A small network was shown many inputs. Here are its activations along a few directions, one row for each input.
In each table, some parts of the input vary, and every possible input appears once, in random order.
Descriptions start from the smaller parts, as in this example, which fits no table here: ring(8) and (point or line(9) or (values(3) and line(4))).
Shared parts are said once, and a part with two or three values counts as separate values.

Other details of the inputs shift rows strongly along two fixed directions, in all tables alike. That doesn't count.

A family of inputs:
R1: [  6  74 -15 -14  -9  27   2 -12 -20 -17  20 -26  -6  12]
R2: [ -6 -12   6  -1  47 -13   7  16   6  12  33 -40  12   9]
R3: [  6  46  17 -32  -4  24   7   2  -3 -29  25 -21  -9   4]
R4: [  3 -17 -10  13 -29  -9  -3  -2   5   4 -36  29  -1   0]
R5: [ -7 -33   5  14  56 -22   7  14   8  24  28 -27  15   0]
R6: [  3 -22  -3  13 -19  -5  -6  -5   5   1 -28  33   2 -10]
R7: [ -4 -22   5   8  26 -11   2   6   5   9  12  -8   9  -3]
R8: [  8  -9  -2  10 -21  -2  -1  -4   5   3 -29  29   1  -4]
R9: [  4   9   1  -7 -38  17  -7 -10  -4 -19 -33  31 -10 -10]
R10: [  4  -9  -4   7 -17   2  -3  -4  -1   4 -32  22  -5  -5]
R11: [  4   3  -3   0 -32   5  -3  -8   0   0 -25  22  -6   2]
R12: [  4  63  16 -45 -15  30   4   2  -3 -47  34 -34  -8   8]
R13: [ -1   5   0  -7 -31  10  -7  -9  -3 -12 -16  18  -6  -3]
R14: [ -1 -40  -8  23 -12 -12  -7  -4   1  18 -44  37  -1 -10]
R15: [ 11  46  14 -27 -21  23   6  -3   0 -32  14  -5  -6   3]
R16: [  7   5 -32  34 -24   0  -7 -19 -16  25 -47  41  -9  -5]
R17: [  3  49  10 -35 -22  28  -2  -2  -3 -42  16 -19  -6   5]
R18: [-2 -8 -1  1 -8 -6  1  0  3  5  0  5 -3  2]
R19: [ -2 -40 -13  24 -18 -16  -8  -4   4  16 -44  31   4  -3]
R20: [  9  45 -29  11 -52  19  -7 -27 -21   1 -34  33 -14   3]
R21: [  4 -20  -5  12 -22  -6  -2  -3   3   8 -35  35  -6  -7]
R22: [  4 -25 -10  18 -36 -10  -5  -8   3  15 -40  41  -5  -1]
R23: [  8 -20  -8  18 -39  -7  -2  -8   6   4 -45  50  -3  -8]
R24: [  0  60  18 -46 -12  33   1  -2  -5 -43  42 -34  -9   7]
R25: [ -8 -23  -1   6  17 -11  -2   7   3   5   2  -9   9  -1]
R26: [  9  59  15 -37 -21  34   4  -3  -5 -37  10 -13 -12   3]
R27: [-11 -38   7   8  59 -20   2  16   5  20  31 -26  10  -4]
R28: [  5  43  17 -32  -7  22   5   1   0 -35  30 -18  -5  -1]
R29: [ -7 -24   8   5  36 -12   2   9   5   7  21 -14  12  -6]
R30: [-10 -38   8   8  58 -22   6  17   5  22  32 -26   8  -4]
R31: [-13 -15   9  -4  48 -11   3  11   1  12  45 -41   8   6]
R32: [ -6 -18  -1   7  16 -11   0   4   2  16   8 -11   3   4]
R33: [ -8 -36   2  14  50 -28   7  17   9  25  27 -29  15   8]
R34: [ -9 -25   5   2  31 -16   3   9   4  15  28 -19   4   1]
R35: [ -7 -20   0   7  37 -15   3  12   5  15  17 -29  11   6]
R36: [  0   7 -19  26  28  -9   3  -6 -11  26  12  -6   6   1]
Each input here is: values(4) and (point or ring(8)).
The inputs of R3 and R33 match in every part but the values(4) part. If R10 is changed in the same way as R3 into R33, which row does it become?
> R35
Which other rows agree with R28 in the values(4) part? List them by row number.
> R5, R6, R7, R8, R15, R23, R29, R36

A family of inputs:
R37: [ -4 -56   3  37  53 -19  -3   4   1  39   4  24   9 -28]
R38: [  6  30 -33   5 -79  13 -19 -23 -10 -15 -62  33 -10  17]
R39: [  0 -32 -19  50  51 -30  11  -2  -2  56  -5   8  11  -6]
R40: [-13 -33 -20  46  60 -25   3  -2 -14  58  14   0  11  -8]
R41: [-10  62  25 -68 -11  31   4   6   0 -48  68 -76 -10  27]
R42: [-10 -50  39  -5  80 -27  16  31  19   5  56 -39  23  -3]
R43: [ 17  23   8  -5 -19  28  -4 -12 -10 -22 -33  39 -12 -25]
R44: [  2 -57   2  38  64 -32   7  11   4  38   6  14   5 -28]
R45: [  8   5  -3 -14 -96  11 -10  -9  10 -18 -61  41 -11  18]
R46: [ -8 -52 -27  41  34 -45   0   8  10  56   5 -18  21  20]
R47: [ -7  59  -5 -27  -5  17  -3  -7 -15 -19  48 -54  -1  25]
R48: [ -8  51  22 -64   7  16   8  18   4 -40  72 -80  -6  35]
R49: [ 14  45 -27  15 -57  29  -8 -28 -24  -8 -66  56 -17  -8]
R50: [ 17  47 -28  16 -64  23  -2 -27 -22  -5 -55  59 -21 -10]
R51: [  9 -22   5  -1 -87  14 -11 -20  12 -27 -77  86 -12 -23]
R52: [ -3  37  44 -60  21  30   7  16   7 -57  49 -48   4  -9]
R53: [ -4  69  -6 -34  16  15   6   7  -6 -23  72 -81   1  27]
R54: [-12 -90  13  21  58 -47   6  25  24  26  12   3  17 -14]
R55: [ -5  30   6 -41 -48  22  -9   3   5 -35  -6 -24  -9  19]
R56: [ 12 -64   0  49  23 -25   2  -1   6  39 -40  57   6 -27]
What is each input in this table made of?
> values(4) and ring(5)
The inputs of R37 and R56 match in every part but the values(4) part. If R40 is changed in the same way as R37 into R56, which row does it become?
> R39
Change only the ring(5) part in R43. List by row number the other rows that result.
> R38, R49, R52, R55
